Each row below holds a small network's activations on one input, seen along a few directions.
Each table varies a few parts of the input and shows all the possible inputs, shuffled.
Descriptions start from the smaller parts, as in this example, which fits no table here: one of 5 places around a ring, together with either a single point or one of 11 places around a ring or (one of 3 separate values, together with one of 4 places along a line).
Shared parts are said once, and a part with two or three values counts as separate values.

Other details of the inputs vary at random and push rows far along two fixed directions, the same in every table; ignore that.

Rows:
r1: [ 12   7  -1  -3 -12  30  -3  18  42 -13  12   5  37   1  36]
r2: [  5  -2  -2  -1  17 -19   1 -13  -5   5   0   4 -22  -3  -6]
r3: [ -9   7 -34 -14  -3  32 -22   9  28 -17  39   6 -25  28  10]
r4: [  3  -3  14  14 -21 -10   7  -2 -14  17 -29 -12  38 -19  15]
r5: [ -8  -6   7  -6  13  -6  -2  -4 -15   8  -3  12 -15   1 -17]
r6: [ -1  -2  10   0  12 -11  -2  -4  -6   6  -3  10 -21  -5 -13]
r7: [ 12  -5  23  15 -11 -10  16   2   0  17 -25  -6  40 -28  12]
r8: [  4   1  -2  -5 -13  43   2  16  29 -12  11   4  43   3  31]
r9: [  3  19 -15 -16  12  34 -12   6  17 -34  38   6 -25  27   6]
r10: [-10  -4   3   5   4 -13  -6  -4 -15  -4   2  -1 -14   4 -25]
r11: [ -5   0   5  -3  13 -13   0  -9  -1   7  -4   8 -20  -5 -15]
r12: [  2   3   0   0  16 -17   4 -13  -5   3  -2   5 -21  -2 -12]
r13: [-13  -5  -1   1   4 -16  -1  -9  -7   4   1  -2 -15   9 -21]
r14: [  4  -4  -1   4  16 -10   4 -14  -7   3  -2   1 -23  -6  -7]
r15: [  8   2  13  19 -28 -19  10  12 -14  20 -21 -10  45 -19   4]
r16: [  5 -14  18   5 -11  -7  20   7  -9  16 -29  -7  45 -24  10]
r17: [  2   3 -12  -4 -25  36  -2  16  28 -18   5  -2  30   7  38]
r18: [  3  -4  -2  -4  16 -10  10  -6 -13   2  -4 -10 -24   1  -6]
r19: [ -8  -3   7  -8  13  -5  -5  -4 -17   1  -1   9 -13  -4 -22]
r20: [ -9  -6 -10   4  -2  -9  -4  -7 -14  13   2  -5 -23  -2 -14]
r21: [ -3 -11   2  -3  13  -8   4  -5  -2   4  -8   2 -26 -10  -9]
r22: [-10  -7   3   5   2 -14  -3  -4 -12   2   2   1 -15   8 -19]
r23: [ 18   2  18  13  -7 -12  22   1 -12  13 -20 -18  42 -17  15]
r24: [  0  18 -20 -18  15  31  -8   3  25 -25  35   4 -25  31  10]
r25: [-12  -1 -24 -13   2  28 -17   4  29 -24  38   7 -22  33   6]
r26: [-11 -17  -4   2   2 -11   3  -5  -9   1  -2  -7 -20   3 -15]
r27: [  3  -1  -5   6 -24  33   0  15  30 -17  16  -6  40  10  27]
r28: [  4  -1  12  10 -20 -18   4   0 -10  19 -28 -10  42 -16  17]
r29: [-11  11 -22 -13  -1  37 -25   5  21 -25  28  14 -27  31  12]
r30: [ -9 -10   1 -11  16  -9  -4  -8 -11  12  -3   6 -13   0 -12]
r31: [ 20   9  24  14 -10 -15  20   8 -13  11 -20 -12  47 -14  13]
r32: [-10   4   0   0   3  -9 -13  -7 -20  -1  -7   1 -19   0 -15]
r33: [  5   4   5   1  13 -14   0  -8 -12  -5   1   6 -20  -7 -16]
r34: [ -6  -1  -9  -1  -4 -13  -6  -6  -9  12  -3  -4 -19   4 -20]
r35: [ 20  15  -1   5 -14  31   3  19  35 -22  14   9  38   4  34]
r36: [  6  -9   5  14 -26 -15  15   9 -10  18 -23 -16  35 -22   8]
r37: [  4   2   0  -5  19 -16   2  -9 -13   7   1  -8 -19   5  -5]
r38: [  4  -8  -4   1  15 -12   8  -9  -5   0  -6   0 -26  -7  -7]
r39: [-13   2  -3  -3   3 -12  -8 -12 -12   7  -9   1 -19   5 -10]
r40: [ -3   1  -5   1  -5 -10 -10  -3 -17   4   0  -3 -19  -1 -25]
r41: [ -2   1  10  -2  12 -10  -4  -5  -9  -1  -1   9 -21  -9 -19]
r42: [  4   9  -2  -8 -12  36   1  19  33 -12   9   7  48   7  26]
Description of these inputs: one of 6 places along a line, together with either one of 3 separate values or one of 4 places along a line.
The inputs of r18 and r23 match in every part but the place on the line of 6. If r16 is changed in the same way as r18 into r23, which row does it become?
> r8
Which other rows does r26 become when the place on the line of 6 takes its other values? List them by row number.
> r10, r13, r22, r25, r27
Which other rows does r3 become when the place on the line of 6 takes its other values? List them by row number.
> r15, r20, r34, r36, r40

Rows:
r43: [ 13  10  22  10 -13   1   5   9   7   3 -17   4  47 -18  17]
r44: [-12  -6   6 -12  17   5  -5  -1   0  -1   4  16 -10   5 -12]
r45: [  4 -13  19  12   6 -49  17 -19 -33  33 -43  -7  -2 -33 -11]
r46: [ 19  18  15   9 -16  -1   8  11  -7  -2  -7 -11  53  -6  16]
r47: [  5  -2 -11  -2  11  -6   2  -5   6   2   7  -1 -25   1  -2]
r48: [  3   9   1   2   8  -3  -3  -4  -4 -13  12   2 -14  11 -12]
r49: [  3 -14  13   1  -6   3  16   3   8  14 -22  -6  45 -17  20]
r50: [-24  -2 -13  -1 -20   1 -21   2  -8   0   6   2 -11  13 -21]
r51: [ -5 -12  -6  -5  13   5   3  -5   2   0   1   2 -25  -5  -3]
r52: [ 14  22 -10  -5 -11  46  -8  22  47 -31  36  13  25  17  27]
r53: [ -4  -3   5  -6  12   8  -4   1  -2  -7   5  13 -17  -1 -14]
r54: [  3   6 -11  -5   9  -5   3  -6 -10   0   6 -11 -23  11   1]
r55: [  2  -1  -9   0   9  -7   4  -5   1  -6   8  -9 -24   8  -1]
r56: [-22 -14 -21   2 -18   3 -15  -2  -6   9   5  -7 -18  13  -6]
The inputs of r55 and r48 match in every part but one. If r56 is changed in the same way as r55 into r48, which row does it become?
> r50
Describe the family of inputs behind these rows.
> one of 2 separate values, together with either a single point or one of 6 places along a line
Which other rows does r44 become when the choice among 2 separate values takes its other values? List them by row number.
> r49
